A small network was shown many inputs. Here are its activations along a few directions, one row for each input.
Each table varies a few parts of the input and shows all the possible inputs, shuffled.
A made-up example of a description, with smaller parts first: values(3) and (point or line(9) or (line(4) and ring(8))).
Shared parts are said once, and a part with two or three values counts as separate values.

Other details of the inputs vary at random and push rows far along two fixed directions, the same in every table; ignore that.

Table:
row 1: [  6  -8 -18 -15  44  -9   6 -31   4 -13 -29   0 -19]
row 2: [ 6 -2 12 12 -3  2  0 12 -4  4 17  0  9]
row 3: [ -8 -13  19   8 -26  -8 -12  14 -19  26   5 -11   9]
row 4: [  2  -7 -18 -26  10  -6 -16 -24 -11  18 -10   1 -22]
row 5: [  8   0  -6  -8  36  -7   5 -14  13 -14  -9  -3  -8]
row 6: [-11   2  -1   8 -43  10 -15  21 -15  17  11 -18  18]
row 7: [ -2  -4   6  -9 -22  -5 -15   8 -17  25   7   4   1]
row 8: [  3   0   0   5  25  -3  14  -4  15 -26  -8  10 -10]
row 9: [ -3 -18  -7  -7  13 -13  -8 -21 -16  14 -29  -5 -19]
row 10: [  7  -1  -6 -18   3  -1 -16  -4  -7  15   5   0  -6]
row 11: [ -7 -11   1   3   1  -9  -2  -4 -10   7 -19  -7  -3]
row 12: [ -5  -3   3  -3 -30  -2 -16   3 -19  29   6   1  -9]
row 13: [ -2  -8  -7 -23   5 -12 -10 -12 -10  19  -9   7 -12]
row 14: [-10  -7  20  23 -42  -1  -5  27 -12  17   8 -15  12]
row 15: [  0 -20  15  -2  -8 -11 -15  -3 -26  29   5   7  -8]
row 16: [  9 -12   2 -12  16 -12 -12 -15 -11  15  -1   0 -12]
row 17: [ -5 -14   2  -8  12 -13  -6 -12 -14  14 -19  -5  -3]
row 18: [  8   6   0  14  21   6  14   2  13 -24   7   9   1]
row 19: [  7  -7  -6 -21  10 -13 -11 -20 -13  20  -7  21 -28]
row 20: [ -3  -3   4  -5 -25  -7 -18   5 -18  27   3   5  -9]
row 21: [  4   3  -7  -2  31  -3  10  -8  13 -19 -15  -7   2]
row 22: [  8  -9 -12  -9  42 -10   7 -27   8 -16 -20  14 -28]
row 23: [  5   2   8   1 -26   8 -13  18 -13  20  23  -3  11]
row 24: [  1  25  -5  12  -1  22  16  21  24 -36  16  -1  14]
row 25: [ -7 -11  14  21 -36  -1 -10  17 -16  21   5 -15   3]
row 26: [-11  -7  -4  -7 -25  -9 -18   1 -21  31  -7  -5   0]
row 27: [  5  -7  -2 -13  43 -12   6 -21   7 -16 -14  15 -17]
row 28: [  5  23  -3  13   3  22  18  18  20 -33  18   7  11]
row 29: [  0  17  -2   9  12  14  27 -11  32 -34   1   4  13]
row 30: [  2   8   5  10 -25  16   8   3   7  -2  16 -15  26]
row 31: [  3  29  11  29 -16  30  35  31  40 -46  25 -18  53]
row 32: [ -1  -8   1 -19   5 -11  -7 -34  -1  21 -11   7  -9]
row 33: [ -6  27  17  26 -13  24  33  30  41 -44  20  -9  50]
row 34: [ -2  15 -13  -2  12  10  10   9  19 -25  -1  -6  13]
row 35: [ -2   0   8   6 -31   5  -9   9 -17  22  14   6  -4]
row 36: [ -6   1  17  31 -48  10  -5  32 -11  11  21 -24  23]
row 37: [ -1  -4  -2 -12 -20   0 -18   6 -13  27   7 -11   2]
row 38: [  2 -14   7   0   6 -12  -7 -10 -13  14  -3  14 -17]
row 39: [  7  12  -2  -3  14   5  12   7  13 -23   8  17   3]
row 40: [ -2   1 -20 -24  33  -8   6 -18   8 -12 -20   9  -9]
row 41: [ -4  16  -8   4   6   6  15  10  22 -29  -2   5   3]
row 42: [  5   8  -1  13  18   7  14   4  18 -30   4   0   2]
row 43: [  0   2 -29 -23  37  -5   5 -29   9 -18 -27   9 -21]
row 44: [ -8  -2   2   2 -35   0 -15   8 -16  24   5  -6  -2]
row 45: [  4   5   1  21  17   6  20   6  17 -29   3  13  -2]
Description of these inputs: ring(5) and (point or (values(2) and line(4))).
Q: Changing only the ring(5) part turns row 5 into row 3. The same change can be made to row 31. Which row results?
A: row 33
Q: Which other rows does row 1 become when the ring(5) part takes its other values? List them by row number.
A: row 9, row 11, row 17, row 21
Q: Which other rows does row 7 become when the values(2) part takes its other values? List them by row number.
A: row 27

Table:
row 46: [  0 -19   3  -1  -6 -10  -9 -26 -16  27 -15 -15  -6]
row 47: [-12 -17  -1 -17  -4 -18 -15 -11 -17  25 -24  -9  -6]
row 48: [ -6 -11   6   1 -15 -11 -11   7 -20  20  -3  11 -15]
row 49: [  3 -15  10  10  -9  -7 -10 -11 -19  23   2   6 -19]
row 50: [  6  16 -20 -16  19   8   1   7  12 -20   5   3   1]
row 51: [ -7 -12   8   5 -15 -13  -7  -5 -16  21  -6  13 -16]
row 52: [  7   2  43  22 -16   6  10  28   7  -2  37   0  41]
row 53: [ -7   6  15  34 -31  10   0  51  -9  -8  21  -3  14]
row 54: [  2  19 -21 -28  19   4   6  -6  18 -18  -4  13  -4]
row 55: [ -1  -2 -11  -4  35  -6   6  -3  10 -22 -19 -13   0]
row 56: [  6   1   4  19  11   5   8  10   5 -18   6   6 -10]
row 57: [ -9  21   2   5 -40  17   5  15   9   2  18   0  22]
row 58: [ 14  12 -20 -17  26  10   4 -13  15 -17   5   5  -6]
row 59: [ 10  16 -13 -10  10  16  11 -17  21 -18  10   6   2]
row 60: [  5  -1  -6   8  26   1  12  -5  14 -22 -11 -17   7]
row 61: [-12 -16   2 -10 -10 -14 -10 -21 -15  27 -23  -4  -4]
Q: What is each input in this table made of?
A: point or (values(3) and ring(5))
Q: Start at row 58 and move only the ring(5) part, one step at a time. The first step leads to row 50. Which rows follow, in order?
A: row 54, row 57, row 59
